Each row below is a small network's average activation on inputs in which a field has the value named, seen along a few directions.
Related values have similar rows: they may be neighbours, one step apart, or belong to one group.
(in the rows, 500 means zero)
Random noise pushes rows far along 3 fixed directions. That doesn't count. These rows show it; they differ only by the noise:
[468 307 546 498 402 506 345 538 500 551 455 574 319 469]
[666 512 534 427 608 442 565 655 360 462 447 409 577 495]
[599 624 531 526 569 539 559 437 491 478 416 540 442 656]
[485 405 529 479 459 535 383 536 511 555 452 564 362 498]
[773 584 575 532 621 386 707 524 314 354 407 406 580 641]


Zizup, 10 values:
h8: [445 339 642 581 471 488 436 429 569 515 437 583 275 568]
h5: [543 593 445 448 533 647 474 325 627 577 665 637 403 472]
h4: [352 397 587 632 447 342 562 530 516 461 481 470 665 484]
h10: [249 754 388 677 420 710 514 128 800 523 370 686 353 710]
h6: [522 397 603 494 517 473 422 449 465 481 580 542 347 500]
h2: [593 651 425 705 439 448 621 324 549 365 319 444 521 736]
h1: [317 701 310 316 559 637 446 585 588 640 718 611 752 388]
h7: [361 641 455 460 521 490 577 604 556 595 622 339 732 316]
h3: [420 756 332 275 679 736 497 550 491 527 689 402 686 416]
h9: [773 599 507 499 565 393 674 557 371 416 369 391 588 581]
Zizup is arranged as a ring.
Question: Going along Zizup from h3 by way of its neighbour h5, in what order are h4, h6, h2, h1 met?
Answer: h6, h2, h4, h1
Question: Fewest steps between h9 and h7?
Answer: 4

Pepus, 10 values:
l1: [241 270 524 641 342 487 450 402 576 459 422 495 430 538]
l6: [702 462 538 412 585 394 636 556 463 458 450 528 429 489]
l4: [639 799 573 628 659 657 665 128 577 372 457 670 277 804]
l7: [511 817 521 592 596 460 625 404 523 453 670 509 652 582]
l3: [548 628 377 438 628 631 396 696 542 577 330 440 674 461]
l5: [705 566 570 453 582 470 626 421 371 432 558 468 484 549]
l9: [430 630 398 533 407 544 675 376 441 454 535 350 689 612]
l2: [565 863 469 726 539 457 734 360 593 406 323 470 561 698]
l10: [438 522 483 362 538 551 329 633 577 701 421 631 467 549]
l8: [653 401 583 555 493 412 602 367 353 343 646 473 505 552]
Pepus is arranged as a ring.
Question: Going along Pepus from l5 by way of its neighbour l8, in what order are l1, l7, l3, l9 met?
Answer: l7, l9, l1, l3
Question: Fewest steps between l10 and l4?
Answer: 2
